Each row below holds a small network's activations on one input, seen along a few directions.
In each table, some parts of the input vary, and every possible input appears once, in random order.
Descriptions start from the smaller parts, as in this example, which fits no table here: one of 8 places around a ring, together with either a single point or one of 11 places around a ring or (one of 2 separate values, together with one of 6 places along a line).
Shared parts are said once, and a part with two or three values counts as separate values.

Other details of the inputs vary at random and push rows far along two fixed directions, the same in every table; ignore that.

A family of inputs:
x1: [-16  22  31  33  29  -8 -35 -41  19  -4  11   1 -39  47 -10]
x2: [-27   9 -44  26  -2 -39  20  59 -39  85 -43 -34  51 -31 -64]
x3: [  9 -49 -13  18 -31  48  37  -5 -33 -58 -30  -8  17 -23  36]
x4: [  9  34  29  -1  -3 -62 -47 -29  30   6 -16  28 -62   1  13]
x5: [ 26 -40 -16 -49 -38  61  43  11 -10 -68  10   7  20 -37  39]
x6: [  54  -46  -21  -33  -55   75   44    0  -24 -100    5   22   14  -35
   34]
x7: [ 20   6  50   1 -13 -43 -22 -34  20 -44  -7  29 -70 -13  26]
x8: [-41 -11 -35 -14  17 -43  19  69 -25 100 -11 -53  58 -32 -20]
x9: [-19  30  53 -35  46  -2 -36 -28  62   6  51   4 -26  30  14]
x10: [-26  15  38   8  44 -11 -32 -28  34  15  29 -13 -28  49  24]
x11: [-31   3 -57 -13   9 -39   7  56 -21 103 -30 -40  62  -9 -23]
x12: [ -2 -50  -7  -1 -20  37  37  -1 -25 -34  -9 -14  22 -16  48]
x13: [  1 -43  -5 -49 -14  48  36  15   7 -42  11 -14  31 -41  48]
x14: [-19   9  55  27  28 -13 -16 -35  14  -6  28  -7 -42  28  -6]
x15: [ 10  27 -65 -45  -6 -33   0  66 -22  86  -9  -4  54 -31 -65]
x16: [ -5  46  41 -35  32 -11 -38 -20  42  14  51  18 -35  32 -18]
x17: [-15  32  27  50  25  -8 -31 -43  18  -5   2   9 -39  50 -19]
x18: [-16  22  34  22  31 -14 -32 -42  25   4  20  -1 -37  49   0]
x19: [ 16 -47 -11  47 -45  41  38  -8 -35 -72 -47  11  16 -21  29]
x20: [-20  15 -64  36  -9 -50   3  53 -31  85 -61 -18  56 -14 -57]
x21: [ 67 -35 -33  -5 -52  76  45   3 -28 -88   2  35  15 -24  20]
x22: [ 26  51  13  12  28 -10 -40 -19  23  15  43  42 -38  42 -51]
Description of these inputs: one of 2 separate values, together with either a single point or one of 4 places along a line or one of 6 places along a line.
Q: The inputs of x20 and x19 match in every part but the choice among 2 separate values. If x9 is changed in the same way as x20 into x19, which row does it become?
A: x13
Q: Start at x10 and move only the place on the line of 6, one step at a time. The first step leads to x11. Which rows follow, in order?
A: x18, x1, x17, x20
Q: Which other rows does x16 become when the choice among 2 separate values takes its other values? List them by row number.
A: x5

A family of inputs:
x23: [ 32 -26 -10 -17 -45  20  22  -3 -24 -52 -23  12   3 -42  12]
x24: [ 48 -21 -91 -60 -34  14  13  52 -29  16 -29  16  58 -37  20]
x25: [-15  39 -28  -4  -2 -74  -9  54 -19  97 -19   2  27 -24 -84]
x26: [-12 -16  28  17  16  -1   0 -23  -3  -5  29  -5 -25  23  15]
x27: [ 16 -10  30   0   4  23   7 -16   6 -39  49  13 -31  19   9]
x28: [ 18  -9  42 -12   7  13   1 -15  28 -39  45   6 -31  -2  14]
x29: [-32   8  33  -2  19   6 -20 -30  34 -10   3  -2 -14  23  21]
x30: [ -27   68    5   39   49  -63  -40   26   12  119   14   -2   -4   17
 -107]
x31: [-23   5  47  -5  20  -6 -14 -20  26 -10  12  -1 -24   3  34]
x32: [ 36 -27 -41 -28 -40  36  22 -14 -13 -39 -34  13  13  -3  84]
x33: [ -7  18  26 -21  10  24 -11 -31  41 -38  27  16 -17  16   4]
x34: [ 13 -33 -21   3 -39  10  22  -3 -27 -40 -46  -9  -3 -35  29]
x35: [ 14   2  21   2   6  40   0 -23  -2 -43  42   9 -26  27   7]
x36: [ 18  -8 -61   0 -40   6  38  52 -45  22 -51   5  63 -42 -24]
x37: [-10  -9  24  22  18   6  -9 -30  -3  -6  24 -12 -17  37   9]
x38: [-23   2  28  12  23  16 -18 -32  18  -9   8 -12  -7  38   7]
x39: [ -40   71    1   -9   62  -52  -35   30   23  113   36  -25    2   23
 -103]
x40: [ -1 -27 -74  31 -24  -1  29  38 -39  26 -62 -23  70 -27  -2]
x41: [  1 -28 -67   8 -42 -13  33  50 -44  16 -68 -15  44 -42   6]
x42: [  7   7  44 -22   5  10 -14 -22  41 -42  37  12 -27   2  14]
x43: [-12  -9  45   1  26  -8  -3 -18  12  -8  21  -6 -27   0  28]
x44: [  0   4  18  47   3  -6 -15 -23   7 -27 -14   7 -28  28   6]
Q: What do these inputs look like to the network?
A: one of 2 separate values, together with either a single point or one of 4 places along a line or one of 6 places around a ring
Q: The inputs of x39 and x38 match in every part but the choice among 2 separate values. If x27 is changed in the same way as x39 into x38, which row does it become?
A: x26
